A small network was shown many inputs. Here are its activations along a few directions, one row for each input.
In each table, some parts of the input vary, and every possible input appears once, in random order.
A made-up example of a description, with smaller parts first: one of 3 separate values, together with either a single point or one of 11 places around a ring or (one of 5 places around a ring, together with one of 6 places along a line).
Shared parts are said once, and a part with two or three values counts as separate values.
In the rows, zero is written as 128.

Other details of the inputs shift rows strongly along two fixed directions, in all tables alike. That doesn't count.

Table:
r1: [120 115 153  83 139 133  73 148 133 106 124 151  71 147]
r2: [135 108 163  49 164 148  83 114 116  56 146 172  57 154]
r3: [106 165 128 139 155  61 170 125  74  92  63 169 172 138]
r4: [138 106 114 104 118 186  79 120 149 115 151 113  96 113]
r5: [121 101 148  92 128 133 101 130 140 129 166 112  87 125]
r6: [122 114  97 128 110 139 106 121 147 165 104 112 112 117]
r7: [117 165 169 141 156  46 189 103  60  93  82 182 171 148]
r8: [141 136 123  87 108 175  96  96 127 165 144 101  95  95]
r9: [127 125 174  45 163 131  76 133 111  78 146 162  45 144]
r10: [116 132 133 159 106 115 164 122 155 169 153 103 162 106]
r11: [127  98 141  85 142 150  78 128 138  84 125 161  84 156]
r12: [126  72 118 117 118 161 100 118 161 127 165 112 107 122]
r13: [109 178 109 172 142  61 203 115  96 127  70 141 199 122]
r14: [141 133 123 121 110 179 119 103 153 135 156 112 128 105]
r15: [120 138  78 179 101 152 174 119 150 207 115  59 172  85]
r16: [111 125 132 135 119 148 113 162 140 148 117 103 129 131]
r17: [134 134 118  86 120 158  95 108 112 139 129 104  92 106]
r18: [140 221 118 188 140  47 216 145  82 100 114 195 212 171]
r19: [112 136  90 197 102 149 162 153 170 195 127  65 174  89]
r20: [120 155 187 141 172  56 187 110  71  42 100 207 177 171]
r21: [127 123 109 196 112 114 160 123 174 179 144  87 144  99]
r22: [127 100 151 119 140 121  96 134 136 119 146 133  78 129]
r23: [128 120 114  92 109 160  71 123 118 143 109 109  95 121]
r24: [111 163 130 186 149  38 209 110  78 111  71 150 200 136]
r25: [132 119 180  57 152 173 105 121 105  79 150 156  86 150]
r26: [132  91 111 137 117 134 112 108 140 161 131 108  92 107]
r27: [159 125  85 129 106 156  78 154 158 153 168 135  80 158]
r28: [122 124 114 137 124 136 115 139 163 151 137 113 108 106]
r29: [131 144  96 165 115 150 149 111 151 134 131  98 171 107]
r30: [124 162 108 161 113 132 142 132 145 156 130  88 159  97]
r31: [129  95 179  59 143 143 103 106 114  75 166 164  87 151]
r32: [127 120  89 177 108 175 163 123 176 171 143  72 165 101]
r33: [126 137 101 121 115 144 109 117 114 147 110 104 127 101]
r34: [128 149 105 149 113 127 163  97 145 181 117 113 150  96]
r35: [123 144 119 134 119 141 107 142 135 136 130 106 128 105]
r36: [121  99 162  69 147 167  78 145 109  73 122 152  86 168]
r37: [133 122 129 175 106 130 151 114 176 186 160  98 128  96]
r38: [130 140 130 132 117 144 133 120 169 167 153 115 114 100]
r39: [117 147  81 199  83 142 135 146 175 193 114  70 180  93]
r40: [121 110 163  37 156 154  74 134  70  90 117 147  57 145]
r41: [131  77 151  67 140 157  85 110 134  91 172 135  74 142]
r42: [116  97 133  92 129 116 109 119 100 120 124 132 104 127]
r43: [101 151 181  82 172  37 162 123  23  41  79 194 153 171]
r44: [138 188 105 169 146  63 168 161  85  89 116 188 171 175]
r45: [124 120  67 205 106 145 165 118 194 171 129  95 176  94]
r46: [179 188 132 168 142  69 205 160  98 119 112 165 213 144]
r47: [123 115 132 112 111 126 140  98 124 161 140 115 129 110]
r48: [201 115 115  97 131 158  98 157 148 145 173 118  85 128]
r49: [138 122 118 135 118 163 139 100 175 145 154 124 127 110]
r50: [130 159 162  90 129 142 107 127 113 117 144 134 108 117]
r51: [111  96 122 143 101 129 109 146 161 159 139 100 127 124]
r52: [168 182  96 214 138  53 216 179 105 124  88 149 244 138]
r53: [132  92  86 205 108 143 149 111 189 168 145  93 152 103]
r54: [134  70 173  67 154 144  54 122 120  63 140 173  48 175]
r55: [143 192 150 102 175  57 146 155  48  38 123 222 127 203]
r56: [121 112 118 137 131 166 131 135 141 122 131 112 138 126]
r57: [124 142 145 126 119 160 139 136 144 162 149 100 126 108]
r58: [118  90 129 116 114 141  98 139 155 147 162 104  96 112]
r59: [185 124 121 116 130 127 103 177 128 125 130 144 121 155]
r60: [120 136 114 154 115 157 145 143 158 173 142  76 138 101]
r61: [117 115  79 166  92 168 130 131 160 211 106  61 152 103]
r62: [105 144 170 127 164  34 150 131  43  58  51 199 154 180]
r63: [112 158 128 155 133 102 146 137  99  75  78 156 195 153]
r64: [118 144 136 192 153  65 200 115 110  85 101 157 196 147]
r65: [116  85 118 141 112 136 118 127 155 124 134 121 144 142]
r66: [132 121 134  87 118 183 113 109 127 173 144  98  92 106]
r67: [115  84 165  41 137 121  64 127  82  88 117 159  63 161]
r68: [126  91 148 121 126 130  80 139 150 134 139 127  75 141]
Description of these inputs: one of 4 places along a line, together with either one of 2 separate values or (one of 3 separate values, together with one of 5 places around a ring).
Question: Changing only the place on the line of 4 turns r30 into r35. The same change can be made to r41. Which row results?
Answer: r12
Question: Changing only the place on the line of 4 turns r60 into r16. The same change can be made to r2. Which row results?
Answer: r11
Question: Which other rows does r10 become when the choice among 3 separate values takes its other values? List them by row number.
Answer: r31, r47
Question: Which other rows does r56 become when the place on the ring of 5 takes its other values? List them by row number.
Answer: r4, r12, r45, r53
Question: Which other rows does r13 become when the place on the line of 4 takes its other values? List them by row number.
Answer: r3, r6, r34
Question: Which other rows does r62 become when the place on the ring of 5 takes its other values? List them by row number.
Answer: r6, r23, r61, r67

Table:
r69: [157 113  87 131  99 182  87 149 171 186 150  86 100 110]
r70: [141 185 160  95 166  94 141 148  64  61 101 188 140 164]
r71: [113 173 159  92 157 101 142 126  61  78  87 160 142 136]
r72: [130 137 110 196 107 132 170 149 181 169 153  93 177 108]
r73: [164 107 100 132 104 167 114 119 178 187 184  95  92 106]
r74: [159 142 166  39 155 144  84 139  80  75 145 174  70 162]
r75: [144  77 105 134 115 161  88 139 177 143 156 109  95 130]
r76: [132 150  97 222 119  87 211 126 144 136 118 128 226 129]
r77: [115 109 154  75 132 134  83 115 113 117 134 136  68 133]
r78: [132 142 156 125 162  92 144 133  99  56 119 184 141 164]
r79: [119  90 180  51 155 140  89 103  96  66 138 167  72 152]
r80: [116  96 172  66 153 146  87 104 111  74 133 157  71 142]
r81: [ 83 148 133 181 139  64 189 122  98  89  72 155 210 146]
r82: [139 163  81 180 102 133 151 147 151 173 123 105 174 115]
r83: [125 117 175  54 151 133  88 108  98  94 134 153  60 132]
r84: [124  84 105 130 100 162  95 118 169 192 140  74  90  96]
r85: [ 95 181 158 126 162  52 169 150  32  63  42 173 194 158]
r86: [ 99 181  92 198 111  93 194 131 113 158  75 104 225 107]
r87: [138 115 100 108  98 190 107 108 156 190 154  71 102  85]
r88: [ 97 135 153 151 130 115 161 131 132 129 120 114 167 118]
r89: [146 107 155  72 149 124  74 149 106  95 141 162  60 159]
r90: [150 108  93 140 100 163  98 131 183 185 173  97  88 111]
r91: [ 97 109 139 144 140  96 142 127 110  97  86 142 157 145]
r92: [141  91 104 132 112 164  91 130 179 141 168 115  95 129]
r93: [135  97 112 120 100 168 114  97 167 192 163  81  94  88]
r94: [138 172  80 235 110  90 214 131 160 182 118 106 216 103]
Question: Changing only one part turns r93 into r73. The same change can be made to r85. Which row results?
Answer: r69
Question: What do these inputs look like to the network?
Answer: one of 2 separate values, together with either a single point or (one of 3 separate values, together with one of 4 places along a line)
Question: Which other rows does r86 become when the place on the line of 4 takes its other values? List them by row number.
Answer: r71, r85, r87
Question: Which other rows does r78 become when the choice among 2 separate values takes its other values? List them by row number.
Answer: r80
Question: Which other rows does r79 become when the choice among 2 separate values takes its other values? List them by row number.
Answer: r76
